These are the activations of a small neural network, seen along a few directions. Each row is one input.
In each table, some parts of the input vary, and every possible input appears once, in random order.
A made-up example of a description, with smaller parts first: one of 3 separate values, together with either a single point or one of 11 places around a ring or (one of 4 places along a line, together with one of 5 places around a ring).
Shared parts are said once, and a part with two or three values counts as separate values.

A family of inputs:
r1: [-15  -9  43  35 -12 -17 -23 -15  44 -12  -7 -15 -21  -7  36 -18  20 -29]
r2: [-46  33 -16  23 -10  36  37 -13 -20  24  -8 -40  10  22 -13  17   3  -8]
r3: [-10 -19  17  41 -24   6 -25  -5  29 -16 -13 -24 -27  -6  41 -25  18 -38]
r4: [ 32  -5   2 -11   3  -6   9  -3 -19   0 -13  60  -4 -27 -34  38 -17  23]
r5: [  5  -5  -7 -47  19 -45 -30  -3  26  -4  33  -3   2  21  11 -14  -1  34]
r6: [ 16 -32  30  11   5  16  -3   4  11 -22 -13  -1  -4 -28  45 -46   2 -43]
r7: [ 39 -16 -17  -3  -6   5  15  22 -32  -8 -24  44  -3 -25 -34  30 -19  13]
r8: [ -6 -20  54  15  14 -12 -16 -24  46  -6  -6  -1 -18 -17  39 -22  11 -23]
r9: [-28  24 -17  20   4  51  41   5 -35  29  -7 -28  29  12 -12   2   1 -12]
r10: [ 17  -5   8  -1   3 -18   3  -8   1   1 -12  44 -18 -17 -41  53  -3  36]
r11: [-42  30  18  -1  29  20  49 -33   3  34   3 -13  20  12 -22  18   0   3]
r12: [ 10 -21  50   4  14   2 -11 -21  24 -11  -6  13  -4 -28  44 -38  -2 -35]
r13: [ -1  -1 -40 -25 -21 -27 -42  21   6 -12  24 -27 -11  31  11 -18   3  17]
r14: [ 29 -12 -29 -53   8 -16 -18  27  -5 -19  22  -2  16  15  17 -36 -10  12]
r15: [ 23  -3 -12 -58  19 -30 -25   1   7  -9  33  12  17  14  18 -27 -11  21]
r16: [-29  30  12  -9  32  34  53 -28 -19  30   3   5  35   5 -16   2 -13  -9]
r17: [-25  18  -5  -1  23  48  58  -3 -34  20  -6  -9  37   8 -12  -4 -12 -15]
r18: [ 15  -2 -26  25 -32  -3 -10  12 -21  -8 -20  16 -31  -5 -40  51  -2  17]
r19: [ 10 -27  14  35 -12  20 -20  12  12 -13 -12 -17  -9 -21  43 -40  16 -42]
r20: [ 35  -9 -30  20 -20   8  -4  29 -35   0 -22  26 -12 -18 -37  36  -5  12]
r21: [-51  42   8  17   2  14  42 -24  -2  27   2 -30  16  19 -21  24   7  -1]
r22: [  9   7   0  19 -21 -22  -6   1  -4  -7 -10  27 -24  -7 -45  58   3  29]
r23: [ -7   6 -15 -28  -8 -50 -38   8  22  -9  34 -18  -4  30   7 -11   6  28]
r24: [ 21  -6 -42 -31  -8 -12 -37  37  -7  -9  23 -19   7  19  14 -31   3  12]
Question: Changing only one part turns r3 into r18. The same change can be made to r8. Which row results?
Answer: r10
Question: Describe the family of inputs behind these rows.
Answer: one of 4 separate values, together with one of 6 places around a ring
Question: Which other rows does r14 become when the choice among 4 separate values takes its other values? List them by row number.
Answer: r6, r7, r17

A family of inputs:
r25: [ -6  -4  -8   6   4  20   2   8  -4   5   2 -19  11   3  15 -23   6 -15]
r26: [ 28 -16 -16  -3  -3   5 -12  20 -12  -5  -4  10  -1  -7  -1  -3  -1   2]
r27: [ 24  -8 -15  -7 -11   2 -13  11 -16 -10  -5  14  -4  -7   0  -3  -9  -2]
r28: [ -4  -5  -7 -15   4 -18 -10   3  13  -1   9 -11  -6  12   0   1   3  16]
r29: [-12   7   5  -2  -1   8  11  -3  -2  -3   4 -12  11   6  14 -21  -3 -17]
r30: [ 19  -6  -4 -10  -6  -8  -3   9 -10 -14  -3  18   1  -8  -2  -2 -10   0]
r31: [ -4   8 -11 -10 -13 -20 -11   5   3  -9  10  -7  -3  15  -1   1   1   9]
r32: [-18  19  -2  25  -3  20  38 -11 -18  22 -21  12   2  -3 -39  43  -4   4]
r33: [ -4   0  14  21 -16  -2   1  -4   3  -9 -11   2 -12  -9   1   8   2 -13]
r34: [ -1   1 -12  -5  -5 -17 -12  14   7  -4  10 -12   0  12  -2   0   7  14]
r35: [ 22 -10   7 -11  12  -8 -11   5   3   3   5  21   3 -14   1  -3  -1   8]
r36: [ -4  10  -1 -13  -2 -24 -18 -10  11   1  17   0  -2  11   2   0   1  13]
r37: [  3  -2 -23  -1  -9  -6 -20  17   2  -1   8 -14  -4  13   1  -1   8  13]
r38: [ -1   3  -1  -9   5 -21 -20  -1  14   9  15  -5   1   8   1  -1   6  16]
r39: [ -9   3  -7   2  -6  18   2   0  -8   2   3 -15   7   5  16 -23  -3 -19]
r40: [ 23 -13  -4  -7   2  -5  -4  18  -5  -8  -2  13   3  -9  -3  -2  -2   4]
r41: [  0  -6  13  26  -7   1   1   5   7  -4 -12  -3 -10 -11  -1   6  10  -8]
r42: [ -1   6 -22  -6 -18  -9 -20   8  -3  -5   8  -9  -8  14   1  -1   1   8]
r43: [ 15 -11   0 -19   4  -8   1  -1  -1 -15  -2  19  -5  -7   1  -1 -12   4]
r44: [  0  -2   2  25 -20   7  -8  -1  -4  -4 -13  -2 -17  -9   3   7   1 -16]
r45: [ -7   2  -7 -18  -3 -21  -8  -6  10  -8  10  -6  -8  15   2   2  -2  12]
r46: [ -7  -7  18  12  -6  -1   5 -15  12 -10 -12   4 -16  -7   3   9   0  -8]
r47: [ -4 -12  18  16   2   1   3  -6  15  -3 -13  -1 -15  -9   1   6   7  -4]
r48: [ -9   4  15  -2  20   7   1  -7   9  13   7 -10  15   1  16 -21   4 -11]
r49: [  3  10 -15  -5   9  16  31   3 -36  14  -7  25  14  -3 -40  34 -16  21]
r50: [ -1  -4  24  21   4  -1  -7 -10  16   6  -7   5  -8 -13   3   5  12  -3]
r51: [ 19 -18   0 -17  11  -5  -1   8   2  -6  -3  14  -3 -10  -1  -2  -5   8]
r52: [  4  -9   1  30 -10  10  -7   7   0   0 -13  -6 -14 -11   2   5  10 -10]
r53: [-15   1   9 -10  10   8  14 -13   6  -3   3 -10   6   8  17 -19  -6 -14]
r54: [ -4   1  24  17  -5  -3  -6 -19  13  -2  -5  11  -9 -10   5   8   6  -8]
r55: [ 18  -4   6 -14   5 -10  -9  -5   0  -6   5  26   2 -12   2  -2  -7   5]
r56: [-12  -5   9  -8  18  10  12  -3   8   4   2 -16   8   5  15 -20   1 -11]
r57: [-21  28  -6  -1  12  32  45 -12 -25  25  -4 -11  25   6 -20  17  -4   2]
r58: [-16  28 -22  -7   2   5  21  -2 -20  17   7  -3   8  18 -44  35  -3  25]
r59: [ -9   0   4   2   8  11  10   6   1   2   3 -17  14   3  13 -21   5 -13]
r60: [-12   9  15  -4  12   5   4 -16   7   5  10  -4  13   5  18 -20  -2 -14]
Question: Describe the family of inputs behind these rows.
Answer: one of 4 separate values, together with either a single point or (one of 2 separate values, together with one of 4 places along a line)
Question: Changing only the choice among 4 separate values turns r41 into r40. The same change can be made to r50. Which row results?
Answer: r35
Question: Which other rows does r52 become when the choice among 2 separate values takes its other values? List them by row number.
Answer: r44
